Here are a small network's activations along a few directions, averaged over the inputs that share one value of a field.
Related values have similar rows: they may be neighbours, one step apart, or belong to one group.
In the rows, zero is written as 500.
Random noise pushes rows far along 10 fixed directions. That doesn't count. These rows show it; they differ only by the noise:
[601 484 263 547 586 448 355 428 792 421 647 574 459 337 651 489 635 604
 362 492 510]
[456 469 585 308 449 272 555 461 311 314 587 414 346 577 476 801 624 327
 446 783 570]
[502 665 445 554 574 590 441 623 565 251 379 486 549 384 734 525 596 544
 429 580 691]
[567 758 525 458 578 576 340 350 573 410 401 384 462 382 654 641 877 596
 623 301 690]
[432 343 460 476 404 519 506 484 499 389 414 570 482 488 505 539 412 460
 283 752 395]
[627 462 547 387 369 517 506 482 629 444 460 633 470 391 453 605 483 652
 509 394 483]
[531 429 434 411 706 409 587 226 544 442 520 331 540 372 759 476 560 472
 469 479 676]
[482 555 524 537 549 457 409 447 407 534 656 621 479 563 573 638 532 491
 608 410 624]
[414 407 509 554 485 575 333 274 575 640 431 516 447 436 544 520 706 556
 392 345 302]
[625 551 802 380 390 632 469 477 491 633 416 630 542 418 308 531 417 729
 671 159 462]
[460 494 929 367 624 366 365 519 381 599 659 542 401 426 407 671 639 578
 423 330 295]
[556 617 697 428 567 477 501 657 503 342 494 578 507 373 638 647 546 617
 520 373 627]


Values of E:
e9: [507 496 269 564 313 378 614 562 576 330 469 537 441 519 701 700 698 401
 536 500 639]
e6: [411 561 355 715 485 641 415 584 526 394 420 705 546 515 758 561 508 503
 453 545 616]
e1: [407 495 598 451 493 556 455 657 445 487 447 434 563 495 393 433 432 406
 315 668 299]
e3: [544 407 444 420 274 527 567 426 534 428 386 525 467 582 480 647 583 464
 570 537 528]
e10: [540 449 697 346 446 557 454 410 594 508 350 558 438 340 370 521 610 686
 328 423 172]
e8: [327 437 693 590 281 536 596 738 356 558 302 588 450 656 333 595 402 467
 521 406 319]
e4: [564 233 285 490 380 443 638 343 650 611 597 457 513 481 310 181 309 490
 365 616 338]
e15: [409 370 482 446 379 501 667 516 534 336 245 440 496 513 630 623 465 369
 359 724 404]
e5: [454 605 749 451 548 668 517 710 474 322 213 385 611 429 478 398 495 490
 385 669 466]
e12: [588 705 440 485 681 680 296 267 510 460 472 611 538 595 584 675 467 518
 568 630 582]
e16: [527 773 563 451 458 470 293 679 404 348 533 588 341 624 329 822 752 545
 619 542 493]
e2: [458 507 367 522 538 604 355 496 679 426 341 467 454 402 444 443 648 579
 227 736 241]
e11: [458 443 269 634 518 511 598 501 528 686 583 346 568 533 415 123 387 488
 529 485 480]
e13: [575 507 628 387 571 498 442 473 526 507 508 615 416 499 459 708 507 539
 517 443 374]
e17: [429 521 546 616 563 591 643 618 423 520 430 590 601 494 610 404 361 556
 633 316 637]
e7: [591 537 671 367 701 419 408 497 564 541 667 372 468 414 441 496 496 545
 447 512 361]
e14: [598 437 631 265 578 451 713 426 465 510 383 482 503 509 510 530 301 523
 577 460 540]
The values of E form a ring.
- List every value one step from e2, in the order listed. => e16, e11
- List every value one step from e1, in the order listed. => e15, e5
- List every value one step from e14, in the order listed. => e8, e13
- List every value one step from e9, in the order listed. => e6, e3
